A small network was shown many inputs. Here are its activations along a few directions, one row for each input.
In each table, some parts of the input vary, and every possible input appears once, in random order.
Descriptions start from the smaller parts, as in this example, which fits no table here: values(3) and (point or ring(11) or (line(4) and ring(8))).
Shared parts are said once, and a part with two or three values counts as separate values.
In the rows, 128 means zero.

Other details of the inputs vary at random and push rows far along three fixed directions, the same in every table; ignore that.

Rows:
x1: [176 111  93 131 116 137  94 130  68 150 157 156 129]
x2: [114 133 118 146 114 104 129 115 105 112  94 150 123]
x3: [115 149 116 154 115  83 117 116  84 130 102 155 125]
x4: [109 112 150 110 145 156 155 128 183 123 157  91 142]
x5: [ 95 159 121 155 112 103 138 110 131  99  62 133 114]
x6: [177 142 100 131  95 107  90 128  57 155 145 164 113]
x7: [159 106  98 137 127 122 106 141 136 143 165 149 120]
x8: [111 137 120 141 135 104 129 113 101 126  84 141 109]
x9: [120 109  95 164 138 112 114 131 172 110 113 139 130]
x10: [157  97 145  89 126 182 136 150 113 153 175 113 137]
x11: [ 96 169 128 153 113 109 127 115 137 100  66 138 112]
x12: [130  94 124 128 149 153 137 131 199 136 163 133 123]
x13: [142 124 112 192 145 108 130 122 161 114 131 127 107]
x14: [ 80 171 159 131 123 112 128 146 137  92  85  85 155]
x15: [141 144 114 128 123 108 118 122 128 136 121 136  97]
x16: [149 106 104 133 120 133 123 124 116 130 132 155 128]
x17: [143 146 156  97 110 144 110 148  70 140 139 102 158]
x18: [131 147 160 102 119 130 131 133  54 153 139 116 168]
x19: [110 115 142 115 160 134 149 126 166 135 135 107 135]
x20: [ 80 172 161 118 136 118 141 137 140 100  74  86 129]
x21: [ 50 199 179 124 117  98 158 115 145  75  72  77 158]
x22: [147 124 113 132 121 125 120 123 124 137 145 163 123]
x23: [141 171 160  85 113 126 132 131  32 159 124 120 128]
x24: [120  93 179  82 143 172 167 135 120 158 179  96 161]
x25: [150  92 113 126 136 154 117 135 157 131 158 148 132]
x26: [ 89 154 122 156 120  88 142 112 162  94  84 134 126]
x27: [176 136 104 123  89 134 104 124  61 149 126 163  97]
x28: [134 149 142 110 104 132 126 137  83 121 118 126 138]
x29: [119 118 174  81 153 168 151 140 107 147 139  86 163]
x30: [156  63 106 132 148 149 114 142 134 152 176 145 141]
x31: [101 125 175  97 132 157 144 149 181 101 138  70 164]
x32: [149 119  90 149 125 112 105 122 126 134 149 152 119]
x33: [ 88 194 203  84 132 127 150 125  73 136  97  86 158]
x34: [127 102  97 147 135 132 123 123 187 100 135 134 121]
x35: [124  73 184  74 152 198 164 147 132 154 184  82 172]
x36: [ 99  96 157 114 150 140 159 132 177 122 155 105 157]
x37: [128 129 104 148 116 104 122 124 183 106 126 140 108]
x38: [111 110 105 151 154 101 136 112 168 127 115 145 100]
x39: [139 146 106 131 128 108 121 108 100 138 118 146 101]
x40: [116 119 111 147 130 118 144 115 170 122 119 139 114]
x41: [173  87 119 166 151 153 123 138 138 134 163 122 124]
x42: [119 126 104 161 139 105 109 128 178 118 128 147 124]
x43: [176 144 107 123  89 120 111 117  63 157 137 166  95]
x44: [135  93 117 126 138 139 135 141 195 122 169 127 127]
x45: [143 135 109 131 124 120 110 128 129 128 109 135  98]
x46: [ 97 167 120 144 130 101 125 111 129 100  68 120 108]
x47: [149 114  94 139 119 138 119 116 126 128 131 150 104]
x48: [140 159 165  86 126 149 122 131  34 158 116 125 142]
x49: [147 118 108 142 130 131  98 136 120 135 136 152 133]
x50: [124 103 117 134 137 137 142 135 205 122 150 122 110]
Description of these inputs: values(2) and (point or (line(4) and line(6))).
The inputs of x17 and x6 match in every part but the values(2) part. If x11 is changed in the same way as x17 into x6, which row does it become?
Answer: x12
The inputs of x46 and x39 match in every part but the values(2) part. If x25 is changed in the same way as x46 into x39, which row does it become?
Answer: x22
Change only the line(6) part in x28. List by row number the other rows that result.
Answer: x2, x16, x25, x31, x34
Change only the line(6) part in x1. List by row number the other rows that result.
Answer: x9, x14, x17, x30, x49
